A small network was shown many inputs. Here are its activations along a few directions, one row for each input.
In each table, some parts of the input vary, and every possible input appears once, in random order.
A made-up example of a description, with smaller parts first: one of 4 places along a line, together with either a single point or one of 11 places along a line or (one of 2 separate values, together with one of 8 places around a ring).
Shared parts are said once, and a part with two or three values counts as separate values.

Other details of the inputs shift rows strongly along two fixed directions, in all tables alike. That doesn't count.

Table:
R1: -267,416,236,632,-382,-292,366,273,144,-411,430,-547,-165
R2: 254,203,-594,201,-23,2,-123,-412,-455,-16,559,-331,-304
R3: 224,-102,-142,-149,-135,49,-74,-447,-11,-84,491,-313,21
R4: -179,-88,14,-213,204,50,-119,225,384,134,-314,402,240
R5: 83,-109,-212,120,53,-33,-67,18,-83,52,45,99,-128
R6: -21,128,-292,206,-447,-89,205,-292,-93,-272,941,-707,-77
R7: 314,265,-318,-186,34,25,-188,-612,-322,-81,625,-472,-132
R8: -204,-299,378,168,44,-115,112,562,417,16,-448,448,82
R9: 306,-76,-391,-179,429,130,-312,-154,-278,363,-202,569,-53
R10: -164,183,-64,383,-151,-50,20,200,277,-93,21,-39,55
R11: 253,272,-417,81,126,25,-153,-304,-362,105,258,81,-128
R12: 294,-193,-524,14,-147,323,-134,-440,-531,222,44,-46,-34
R13: -221,3,129,164,-338,-167,296,175,249,-268,441,-380,10
R14: -160,-337,630,-224,87,-94,46,342,559,-74,-403,251,185
R15: -336,259,579,449,-186,-269,366,587,438,-203,-138,70,85
R16: -37,-102,214,-295,214,75,-212,55,473,67,-377,307,261
R17: 57,-386,313,-356,155,26,-84,90,386,68,-293,347,171
R18: -231,168,62,353,-308,120,94,197,82,-70,-309,-185,122
R19: -74,4,-31,-152,138,-79,13,33,16,-12,107,-1,-45
R20: -156,-32,303,81,38,86,95,322,-25,91,-651,257,56
R21: -79,-60,43,146,-96,72,54,111,-198,35,-342,-74,-70
R22: 164,176,-369,-234,134,43,-115,-347,-280,122,393,-7,-30
R23: 210,255,-71,-181,5,-2,-97,-444,-118,-69,445,-295,-21
R24: -309,341,289,583,-539,-125,424,225,-82,-387,125,-747,-128
R25: 511,-311,-829,-200,264,262,-409,-500,-452,395,164,392,-144
R26: 46,-413,-108,-407,312,77,-179,45,62,247,-219,494,77
R27: -125,144,-15,437,-478,-14,240,14,-261,-247,181,-655,-154
R28: -162,-274,622,-239,139,-128,44,355,534,-79,-429,237,155
R29: -130,113,332,74,28,73,112,287,-49,96,-656,319,134
R30: -119,82,-10,451,-529,23,241,-3,-239,-240,210,-639,-126
R31: 158,138,-389,-227,173,29,-135,-310,-302,94,377,-65,-72
R32: -364,-107,555,420,-467,-45,422,564,293,-205,-397,-143,117
R33: -58,-2,10,-227,233,-38,-31,64,39,70,-21,197,8
R34: 343,-309,-139,-672,597,168,-443,-327,-85,332,-342,536,26
R35: 510,-323,-808,-188,245,275,-392,-539,-433,415,178,424,-76
R36: 203,322,-63,-183,46,-28,-109,-447,-151,-111,417,-294,-32
R37: 13,166,20,125,-101,133,69,-8,-266,103,-258,32,35
R38: -476,8,576,133,-128,-310,347,589,506,-270,-70,-131,55
R39: -359,68,326,198,-282,-276,338,353,312,-342,290,-409,-17
R40: -164,481,48,158,-218,-206,238,-41,-25,-292,585,-491,-38
R41: 313,-45,-438,-204,255,325,-287,-321,-604,388,-363,308,-42
R42: 94,-441,297,-607,560,53,-296,103,294,281,-689,707,144
R43: 123,85,-388,229,-43,-58,-68,-185,-259,-29,370,-224,-249
R44: -79,-271,633,-480,488,-21,-113,345,498,156,-776,718,225
Description of these inputs: one of 4 places along a line, together with either a single point or one of 10 places along a line.
Q: Changing only the place on the line of 4 turns R2 into R24. The same change can be made to R11. Which row results?
A: R29
Q: Changing only the place on the line of 4 turns R25 into R32. The same change can be made to R1. Which row results?
A: R20
Q: Which other rows agree with R39 in the place on the line of 4? List them by row number.
A: R4, R6, R13, R19, R22, R26, R31, R33, R38, R40

Table:
R45: -388,1,667,288,-364,-97,461,399,263,-302,-156,-451,4
R46: 169,480,-291,202,-213,47,-34,-372,-274,-43,469,-388,-21
R47: 210,-287,-280,-236,-61,190,-137,-356,-448,95,17,-166,-66
R48: 24,-535,117,-182,412,54,-145,515,312,344,-775,949,126
R49: 178,251,-505,266,-108,-60,41,-257,-364,-26,667,-235,-236
R50: -46,-108,406,-448,308,-54,-120,100,601,9,-197,376,300
R51: -368,128,514,396,-457,-54,356,336,489,-260,-98,-393,190
R52: -25,-521,203,-368,190,245,-212,224,325,323,-913,791,372
R53: 62,-60,-463,259,-255,50,86,-227,-199,-52,568,-387,-204
R54: 165,242,-308,207,-276,105,-90,-313,-167,-107,346,-468,-53
R55: 151,334,-147,77,-100,22,67,-331,-507,-114,379,-420,-210
R56: 525,-380,-490,-577,522,360,-515,-427,-576,518,-436,517,-108
R57: -451,418,629,268,-164,-273,409,519,165,-343,-130,-287,-26
R58: -107,-37,324,-2,151,59,-74,217,311,95,-648,482,220
R59: 128,129,-516,325,-128,-67,-41,-301,-339,-81,603,-314,-257
R60: 95,588,-483,150,-101,26,-98,-417,-350,-52,500,-442,-72
R61: 242,-78,-52,-587,294,-46,-188,-421,-87,22,289,-87,-65
R62: -391,165,746,341,-253,-249,369,440,239,-364,-260,-289,-23
R63: 430,-684,-805,-483,371,328,-489,-378,-399,528,-192,710,-4
R64: -223,-18,126,16,338,-150,49,532,237,144,-404,627,61
R65: -381,-28,608,88,-106,-437,305,517,768,-335,370,-125,71
Q: What is each input in this table made of?
A: one of 3 separate values, together with either a single point or one of 6 places along a line
Q: Changing only the choice among 3 separate values turns R47 into R63. The same change can be made to R45. Which row results?
A: R53
Q: Which other rows agree with R54 in the choice among 3 separate values? List them by row number.
A: R46, R50, R51, R52, R58, R60

Table:
R66: -52,259,179,-225,76,93,-15,-29,-40,59,-232,76,138
R67: 380,2,-671,144,-39,23,-207,-423,-583,107,460,-188,-347
R68: 475,17,-388,-263,137,361,-500,-632,-36,259,-91,239,220
R69: 33,56,-79,332,-91,-146,64,107,-158,-88,176,-99,-179
R70: 38,202,-169,463,-301,160,-76,-136,172,-47,36,-148,123
R71: -51,-99,69,310,-80,-6,-83,332,579,36,-269,473,248
R72: 170,-139,280,-277,194,75,-127,-82,-81,158,-508,237,26
R73: -167,-106,-164,135,-286,215,84,16,-169,69,-161,-153,73
R74: 313,212,-292,-329,213,174,-282,-555,-494,197,37,6,-25
R75: 346,-353,-144,-551,310,304,-294,-357,-290,338,-560,388,84
R76: -85,-101,-111,214,-231,166,89,12,-209,16,-147,-210,22
R77: -114,180,549,-11,-1,-48,154,169,131,-157,-347,7,83
R78: 158,34,-324,203,-237,-79,87,-283,-241,-186,835,-579,-298
R79: -283,-237,691,126,46,-302,288,634,575,-88,-300,281,6
R80: -65,-35,-2,-68,-256,-86,78,-183,46,-280,547,-627,-9
R81: -266,96,249,46,116,95,76,405,118,172,-667,452,148
R82: -380,-35,112,273,-496,-165,403,225,284,-310,548,-537,26
R83: 48,-174,123,63,128,99,-62,143,-115,221,-617,332,-62
R84: 19,-36,57,21,233,155,-68,119,-133,183,-605,463,-12
R85: -418,5,621,129,78,-337,313,634,584,-131,-182,301,126
R86: 429,-311,-321,-566,498,250,-640,-419,334,354,-195,681,256
R87: 36,-563,-77,-351,306,97,-104,140,137,291,-280,572,131
R88: -383,47,681,202,-431,-334,436,348,550,-542,237,-650,7
R89: -210,-20,211,386,-344,0,280,234,27,-157,-263,-278,-39
R90: 110,-63,133,-203,91,-126,-88,-162,48,-84,198,-188,-129
R91: -107,235,68,-233,77,-102,-2,-62,147,-125,296,-153,31
R92: -226,248,175,86,167,37,74,385,72,147,-562,339,144
R93: -62,-205,553,-286,335,-171,-52,265,378,-16,-364,337,70
R94: 205,-117,257,-330,330,115,-198,-81,-127,198,-561,369,69
R95: 99,261,-611,105,-35,44,-78,-217,-395,82,446,-79,-155
R96: 357,-55,-678,153,-106,108,-166,-364,-570,62,501,-238,-309
R97: 26,210,166,-398,372,106,-136,44,-5,231,-522,416,224
R98: -305,548,307,100,-158,-323,270,154,317,-411,548,-606,34
R99: 132,328,-192,-4,-88,-133,-11,-468,-204,-330,815,-653,-240
R100: 157,-295,-752,-133,-37,243,-210,-269,-414,270,162,132,-28
R101: -254,137,187,306,-77,-223,193,415,152,-87,-77,144,11
R102: 311,-341,-626,-118,136,158,-225,-254,-403,276,-41,268,-142
R103: -190,-211,886,-117,22,8,171,531,404,-33,-833,312,206
R104: 339,-338,-176,-534,357,140,-352,-324,-141,189,-5,231,-77
R105: -15,302,-235,465,-270,-166,162,-38,-239,-274,540,-408,-249
R106: -140,-95,345,286,-151,63,174,369,53,-30,-465,25,-31
R107: -269,74,391,158,94,-12,107,433,136,99,-667,383,119
R108: 94,-241,-16,-260,458,-28,-112,85,80,201,-210,644,-24
R109: 287,-266,-459,-580,120,426,-334,-563,-466,353,-175,139,141
R110: 63,200,-269,405,-347,-92,25,-242,366,-248,810,-422,20
R111: -499,503,359,583,-340,-384,479,672,350,-369,199,-308,48
R112: -94,21,287,287,-14,-14,98,262,-32,1,-434,79,-45
R113: 187,-137,-583,-416,-71,182,-228,-634,-311,31,634,-423,-41
R114: -166,365,-145,210,-208,-194,227,-25,19,-231,748,-439,-122
R115: 189,86,-243,-411,314,-13,-279,-420,-170,79,288,28,-54
R116: -139,92,263,327,-141,-302,269,195,175,-280,424,-322,-156
R117: -95,306,-127,44,100,-178,121,68,76,-48,431,-79,-29
R118: 86,-217,-226,-12,-47,-52,62,-135,-40,-24,335,-133,-143
R119: -8,106,39,65,-396,71,138,-254,-214,-224,283,-688,46
R120: -47,-342,-157,48,-32,50,7,218,-28,121,-196,252,62
Q: What is each input in this table made of?
A: one of 5 places around a ring, together with either a single point or one of 10 places along a line
Q: Changing only the place on the ring of 5 turns R117 into R97. The same change can be made to R116. Which row results?
A: R94
Q: Change only the place on the ring of 5 in R120. List by row number the other rows that result.
A: R76, R80, R87, R119
Q: Which other rows agree with R70 in the place on the ring of 5? List them by row number.
A: R73, R76, R81, R83, R84, R89, R92, R106, R107, R112
Q: Start at R98 and move only the place on the line of 10, one step at a time. The first step leads to R91. Which rows follow, in order?
A: R115, R99, R93, R90, R104, R88, R80, R113

Table:
R121: -284,51,279,-1,-36,3,64,350,393,-35,-321,68,219
R122: 225,-188,-23,-401,643,-22,-314,-41,220,278,-233,746,33
R123: 168,-151,84,-122,343,172,-133,167,-221,344,-858,706,55
R124: -93,193,375,94,-180,61,106,127,221,-56,-274,-55,202
R125: 218,-294,-292,-89,51,105,-209,-241,101,82,98,166,25
R126: 29,-91,71,-578,654,68,-275,29,99,301,-522,631,85
R127: -196,-121,467,-229,69,-131,37,274,275,-133,-274,-43,63
R128: -64,-203,467,-9,14,-277,95,295,493,-196,-21,29,22
R129: 400,0,-756,176,110,72,-257,-372,-485,144,416,64,-322
R130: 65,161,32,161,-394,130,87,-330,-143,-228,217,-584,24
R131: -113,297,27,-33,-20,-191,207,-74,-9,-183,566,-311,-58
R132: -240,69,11,452,-544,-148,431,89,-105,-294,584,-722,-168
R133: -351,32,296,119,-36,-138,234,511,286,-5,-215,320,179
R134: 221,-159,-602,-237,-71,203,-122,-505,-347,111,446,-153,-15
R135: -69,244,157,537,-570,-23,308,-131,-266,-342,335,-878,-169
R136: 251,-350,-365,54,100,83,-190,-196,-145,191,55,182,-186
R137: 127,207,-596,-41,85,119,-259,-359,-415,141,189,-81,-89
R138: 169,19,-572,25,37,81,-37,-172,-527,170,288,60,-203
R139: 201,-12,-412,84,177,19,-263,-162,-75,162,144,314,-47
R140: 145,186,196,-36,-229,-29,11,-333,-237,-248,319,-597,-120
R141: -254,-32,455,265,-115,-166,157,515,713,-150,-132,176,219
R142: 78,-466,-173,-324,370,245,-268,14,-164,390,-654,519,6
R143: 105,-170,-334,-274,56,235,-234,-286,-128,117,-69,-20,38
R144: -110,220,330,167,-61,-28,105,204,88,5,-428,143,143
R145: 232,117,-710,21,107,153,-215,-348,-645,153,189,-122,-254
R146: -251,287,834,0,54,-170,239,335,389,-173,-373,51,114
R147: -317,-182,681,-133,-78,-269,317,515,454,-201,-136,34,137
R148: -292,337,71,354,-535,-157,380,123,178,-344,663,-645,68
Q: Changing only one part turns R122 into R131. The same change can be made to R128. Which row results?
A: R147
Q: What is each input in this table made of?
A: one of 4 places along a line, together with either one of 2 separate values or one of 5 places around a ring
Q: Which other rows agree with R121 in the place on the line of 4? List them by row number.
A: R126, R127, R137, R142, R143, R145
Q: Change only the place on the line of 4 in R123. List by row number the other rows that result.
A: R129, R138, R145
